k492: [ 10  26  10  35   6 -11  -7 -16  -9 -12 -16  10 -19  14   3  43 -23 -17
 -29  -4  19 -51  -2  -4  -9  -7  17  23   8 -15  16  -4 -12 -28  -2 -24
 -24  23  18  14   1  16   6  18  18 -14  -9  -6  40  -6  16   2 -10   6
  -3  19   6 -11]
k868: [ 19  20  18  22   6 -13 -16 -29 -12  -8  19  23 -15  22   3  15   3   9
 -33  -8  30 -51  -2  30 -25  13  17   5  -2 -15   6  -4 -12   6  13   6
 -16  28  38   0 -12 -17   6  17  -3 -15  -5  -3  58   5  12   0  -1  11
  -7  19   2 -11]
k8: [ 38  26  23  31  15 -35 -30 -56 -47 -21   4  38 -24  30   3  36  -1  11
 -43  -8  19 -77   0  69  -5   7  17   3  13 -20  20  -6 -15  -2  11  16
 -16  23  40 -15 -43 -17   6  38  -3 -53 -18  -6  87  -5  16   0 -10   6
  -6  41   2 -11]
k101: [-12 -10   1  -3   1  14  10   7  16  -2   0  -1  17  -2   2 -17  -2   4
  35   5 -12  44  -2 -22  -5   3  18   3   1   9   2   7  -1  -2   5   1
  12  -6 -10   0  16  12   5   4  -3  20  -2   7 -32   5  -6   0  19  10
  -3 -15   2   5]
k744: [ 11  26   5   9   6 -11  -7  -2 -12  -8  20   3 -19  14   3  15  14   9
  -3 -10  19 -51  -2  18   5   7  17  -9   8 -15   6  -4 -12  -2   6   6
 -16  23  18   6 -12 -22   6  -6  -3 -15   6 -20  40   5  16  -4 -24 -22
  -3  19  -3 -11]
k636: [ 14  26   7  13   6 -12 -12 -16 -17  -8   9   8 -19  14   3  15   4   9
 -37  -8  19 -57  -2  30  -5   7  -1   1   8 -15   6  -4 -12  -2   6   6
 -16  23  22   0 -14 -17   6   4  -3 -19  -2  -8  51   5   5   0 -12  -2
  -3  20   2 -11]
q: [-12 -10   1  -3   1  14  10   7  16  -2   0  -1  17  -2   2 -17  -2   4
  35   5 -12  44  -2 -22  -5   3  18   3   1   9   2   7  -1  -2   5   1
  12  -6 -10   0  16  12   5   4  -3  20  -2   7 -32   5  -6   0  19  10
  -3 -15   2   5]	k101
q: [ 14  26   7  13   6 -12 -12 -16 -17  -8   9   8 -19  14   3  15   4   9
 -37  -8  19 -57  -2  30  -5   7  -1   1   8 -15   6  -4 -12  -2   6   6
 -16  23  22   0 -14 -17   6   4  -3 -19  -2  -8  51   5   5   0 -12  -2
  -3  20   2 -11]	k636
q: [ 19  20  18  22   6 -13 -16 -29 -12  -8  19  23 -15  22   3  15   3   9
 -33  -8  30 -51  -2  30 -25  13  17   5  -2 -15   6  -4 -12   6  13   6
 -16  28  38   0 -12 -17   6  17  -3 -15  -5  -3  58   5  12   0  -1  11
  -7  19   2 -11]	k868

k987: [ -4  -3 -72  11 -39   7  11  -2]
k538: [ -2 -75   0   0 -52   6  11  -9]
k750: [  3  -1  25  -3   2 -10  -2  18]
k975: [  0 -33  -8   2 -12   1   0   2]
k380: [  1 -52 -12  -1 -20  -1   0   7]
k814: [ -4 -29 -72   2 -39  10   5 -14]
k784: [ -3 -39 -88 -24 -50 -12  13  10]
k261: [ -5   1 -98 -16 -37  -4  15 -13]
k203: [ -4 -13 -97 -24 -47 -12  15   2]
k413: [ 10 -21  -3   2 -13   2   0   0]
k366: [  1 -50 -12   2 -18   3   0   2]
both k975 k538: 	[0]
both k538 k975: 	[0]
both k750 k784: 	[-3]
both k261 k413: 	[-13]
q: [ -3 -39 -88 -24 -50 -12  13  10]	k784
both k380 k750: 	[-1]

k249: [ 22 -22  24  -5]
k950: [ 10 -13  -4  11]
k654: [ 2  2 23 -1]
k423: [-24  26 -19   0]
k4: [26 27 39 78]
k24: [  9  77 -50 -43]
k709: [ 37 -74  19 -51]
k544: [ 78  17 -30  -9]
k197: [-52  10   5  -1]
k64: [-51 -43 -11  18]
k427: [76 18 10 21]
k322: [77 -9 35 24]
both k709 k64: 	[-51]
both k249 k322: 	[24]
both k544 k4: 	[78]
both k24 k64: 	[-43]
both k427 k64: 	[18]
both k197 k654: 	[-1]
both k24 k322: 	[77]

